These are the activations of a small neural network, seen along a few directions. Each row is one input.
In each table, some parts of the input vary, and every possible input appears once, in random order.
A made-up example of a description, with smaller parts first: ring(5) and (point or line(9) or (values(3) and line(6))).
Shared parts are said once, and a part with two or three values counts as separate values.
(in the rows, 128 means zero)

Other details of the inputs vary at random and push rows far along two fixed directions, the same in every table; ignore that.

A family of inputs:
row 1: [100  78 183  90 191 154 123  57 165 119 195]
row 2: [210 171 158  86 123 156 109 151 165 127  74]
row 3: [ 89  74 169  72 179 110  85 123 100  52 200]
row 4: [ 51  75 195  91 175  98 101 133 138 117 190]
row 5: [200 168 161  85 105 178 126 103 143 153  68]
row 6: [101 106  92 205  64 135 182  98 100 103 114]
row 7: [ 85 122 192  74 164 132 105  76 129  74 208]
row 8: [190 175  99  50 134 124  99 155 115 155  67]
row 9: [133 145 105 200  84  75 174 100 138 154 171]
row 10: [125  78  96 214  71 139 164  87 143 124 102]
row 11: [128 103 114 206  64  87 155  91  97 169 127]
row 12: [228 141 134  73 129 148 117 148 133 140  79]
row 13: [179 197 152  78 151 169 135 182  89 131  65]
row 14: [123 118  62 203  88 106 135  64 106 158 103]
row 15: [134 194 118  64 113 143 106 186 166 123  49]
row 16: [124 116 103 218 120  79 166 130  95 170 141]
row 17: [163  89  97 222  84 130 154  60 121 145 111]
row 18: [123 137 106 191 105  97 195 100 132 179 161]
row 19: [ 94  94 109 205  49  97 170 117 120 153 115]
row 20: [105 124  81 196  98 139 209 129 124 113 127]
row 21: [127 157  57 193 111  92 149  73 148 141 154]
row 22: [ 82 118  46 213 135 107 152 132 125 137 109]
row 23: [ 84  56 184  99 200 144  95 103 168  89 182]
row 24: [122 133  77 231 142 110 165 145  92  99 142]
row 25: [ 96  51 187  93 193 150 108  72 153 112 180]
row 26: [145 168 145  96  67 188  78 227 114 182 135]
row 27: [168 148 132 101  83 233  68 207 139 163 134]
row 28: [ 72  80 208  83 151  85  84 105 130 112 198]
row 29: [148 180 123  76 116 145  81 156 127 140  39]
row 30: [179  89  65 213 116  96 148 121 141 112 141]
row 31: [161 192 117  83 168 146 100 169 114 162  51]
row 32: [ 64  95 160  74 180 104  56  80 142  98 177]
row 33: [117 121  93 231 127  70 155 163 107 149 138]
row 34: [ 61  90 182  84 190 139 111 119 122  70 188]
row 35: [174 162 155  84 107 166 124 179 187 106  63]
row 36: [144 104  80 201  95  49 153 150 110 140 153]
row 37: [149 101  81 241 152 119 148 133 139 119 130]
row 38: [167 192 166  82 109 107 108 214 147 133  81]
row 39: [181 198 154  59 133 178 156 169 113 139  66]
row 40: [195 160 148  63 104 102 124 179 104 168  89]
row 41: [ 64 108 150  74 194 133 104  62 145 133 185]
row 42: [ 44  88 148  83 204 118  74 109 147 104 169]
row 43: [173 171 133  50 107 159 143 197 110 102  70]
row 44: [167 179 165  72 117 135 148 179 128 182  76]
row 45: [230 167 133  66 128 154 132 133 148 146  96]
row 46: [123  87  85 210 109 141 195 113 169 130 125]
row 47: [153 122  88 181  91  66 172 101 111 166 173]
row 48: [ 92 107  97 201  84  98 201 143 141 160 132]
row 49: [ 68  81 210  83 133 110  94  61 115 136 189]
row 50: [182 206 164  62  97 180 140 124 102 136  68]
row 51: [101  69 173  65 170 118  96  91  86  79 198]
row 52: [ 28  77 139  88 145 181  13 134 122 130 234]
row 53: [168 131  94 211 105 115 165  71 170 127 161]
row 54: [123 139  65 191  92 113 147  47 118 161 123]
row 55: [ 71  72 132  67 194  87  50 112 126  87 180]
row 56: [163 138  74 176 103 108 182  88  96 123 169]
row 57: [100 119  78 217 118 127 187 138  99 103 130]
row 58: [199 177 156  93 132 151  96 185 181 102  74]
row 59: [156 199 155  62 101 167 137 199 139  89  63]
row 60: [199 156 150 102 163 171 120 160 132 148  64]
row 61: [ 92 106  96 216 104  88 178 156 117 153 130]
row 62: [ 67  96 197  97 185 102 107 101 113 138 200]
row 63: [105 131  46 226 159  89 128 137 117 133 121]
row 64: [124 136  50 234  49 177 141 166  90 147 191]
row 65: [130 125  88 217  82 120 163 107  92 102 120]
row 66: [ 99  76 185 105 211 147  99  70 143 111 191]
row 67: [138 151  84 215 102 101 159 140 125  81 144]
row 68: [164 146 145  99 145 178 133 187 153 128  55]
row 69: [152 164  94  50 121 134 111 183 137 135  55]
row 70: [187 147 159  98 112 169 100 149 145 124  52]
row 71: [ 52  99 156  84 188  97  43 114 155  74 176]
row 72: [ 90  93 132  56 183 103  79  63 125 118 198]
row 73: [192 132 131  71 115 158 130 176 155 120  68]
row 74: [ 21  73 150  72 182 135  97 105 155 107 159]
row 75: [104 119  99 208  65  79 177 147 147 135 136]
row 76: [120 108 103 220  68  79 149 122 110 151 125]
row 77: [163 193 119  62 147 156 122 156 138 170  54]
row 78: [147 144  91 203  95 108 170 107 110 107 143]
row 79: [ 75 111 183  91 199 143 115  86  99  94 197]
row 80: [123 165 122  69  94 159 106 150 135 142  30]
row 81: [160 150 144  62  92 113 137 206 128 151  78]
row 82: [ 63 107 150  89 216 124  81  76 122 125 182]
row 83: [184 222 153  53 132 184 168 154 126 146  81]
row 84: [ 72  70 202  80 148 145  90  60  85  85 170]
Each input here is: values(4) and (point or (line(4) and values(5))).
Changing only the values(4) part turns row 26 into row 52. The same change can be made to row 81. Which row results?
> row 69
Changing only the values(4) part turns row 80 into row 19. The same change can be made to row 21. Which row results?
> row 9
Changing only the values(4) part turns row 17 into row 84. The same change can be made to row 2. Which row results?
> row 78
Change only the values(4) part in row 31. List by row number the other rows that result.
> row 13, row 16, row 60
Change only the values(5) part in row 62. List by row number the other rows that result.
> row 9, row 18, row 47, row 49
Change only the values(4) part in row 22. List by row number the other rows that result.
> row 57, row 61, row 68
Start at row 43 and move only the line(4) part, one step at a time. The first step leads to row 3. Which rows follow, in order?
> row 51, row 56
Change only the values(5) part in row 66. List by row number the other rows that result.
> row 1, row 5, row 45, row 53
Start at row 9 and move only the line(4) part, one step at a time. The first step leads to row 28. Which rows follow, in order?
> row 38, row 75

A family of inputs:
row 85: [137 101 102 199  99 126 169  80 138 137 131]
row 86: [137 146 153  84 102 137 118 179 119 149 119]
row 87: [129 135 191  39 156 145 109 134 115 118 140]
row 88: [138 106 123 141 122 142 128  93 142 129 123]
row 89: [111  96 150 111 178 127 102 109 146  96 160]
row 90: [132 111  92 207 117 126 178 102 123 120 150]
row 91: [165 153 111 165  86 135 169 116 124 136 108]
row 92: [158 177 130 116  87 135 134 196 121 135  75]
row 93: [141 147 132  92 120 153  95 176 126 139 113]
row 94: [156 182  97 109 126 140 121 173 123 148  62]
row 95: [167 147  84 174 115 145 161 133 127 129 111]
row 96: [143 111 104 180  90 103 165  78 121 155 138]
row 97: [160 166 143  90 152 129 113 142 134 142 110]
row 98: [121 127 186  48 162 122 101 142 135 104 115]
row 99: [164 163  93 164 113 130 159 127 114 153 119]
row 100: [153 160 155  77 115 146 133 126 124 139 109]
row 101: [ 76  75 142 123 162 134  97  58 126 102 193]
row 102: [ 89  92 168 108 132 145 103 150 133 114 157]
row 103: [ 76  86 103 171 146 113 122 111 129 110 152]
row 104: [150 153 155  90 124 170 134 131 142 124 100]
row 105: [100 106 121 157 131 121 130  69 124 131 175]
row 106: [113  83 112 161 132 120 120  58 128 130 162]
row 107: [ 82 111 164  84 132 116  99 146 116 118 157]
row 108: [162 153 161  90 129 147 136 147 117 119 109]
row 109: [ 84 110 138  99 148 129  79 141 123 109 153]
row 110: [139 111  90 214 127 106 173 106 140 121 145]
row 111: [151 190 111 111 100 134 121 187 123 157  84]
row 112: [168 155  81 165 120 139 151 126 116 139 114]
row 113: [169 152 101 157  95 126 149 101 129 171 103]
row 114: [146 157  99 155  90 129 136 166 123 166 120]
row 115: [145 114  99 208 117  91 168 105 125 120 147]
row 116: [195 185 122 112 115 121 154 161 128 152  81]
row 117: [123 148 148  98 118 148 116 183 134 121  97]
row 118: [ 66  64 151 127 174 105 120  89 144  90 177]
row 119: [157 176 127 115 107 131 142 180 120 143  61]
row 120: [ 80 100 122 149 132  95 135 114 113 132 154]
row 121: [ 71  86 146 108 177  94  98  87 132 114 180]
row 122: [122 126 175  53 156 173  91 119 144 105 127]
row 123: [ 95  95 141  99 174 118 103 113 147  96 146]
row 124: [102 121 123 144 134 127 138 141 130 124 113]
row 125: [126 118  88 179 117  78 166 108 124 137 137]
row 126: [113 121 196  58 126 148  89 173 123 117 133]
row 127: [144 105 111 193  88 110 165  79 124 137 134]
row 128: [ 76  85 106 173 127 117 113 127 130 102 166]
row 129: [104 132  87 176 124 101 139 123 117 150 131]
row 130: [100 106 134  91 176 112  95 109 136 107 146]
row 131: [111 116 173  62 142 164  76 173 138 113 131]
row 132: [196 187 102 116 134 138 130 158 134 144  75]
Changing only one part turns row 105 into row 100. The same change can be made to row 97. Which row results?
> row 116
Changing only one part turns row 103 into row 119. The same change can be made to row 123. Which row results?
> row 98
What do these inputs look like to the network?
> ring(6) and line(8)
Change only the line(8) part in row 118. List by row number the other rows that result.
> row 85, row 90, row 102, row 104, row 110, row 117, row 124
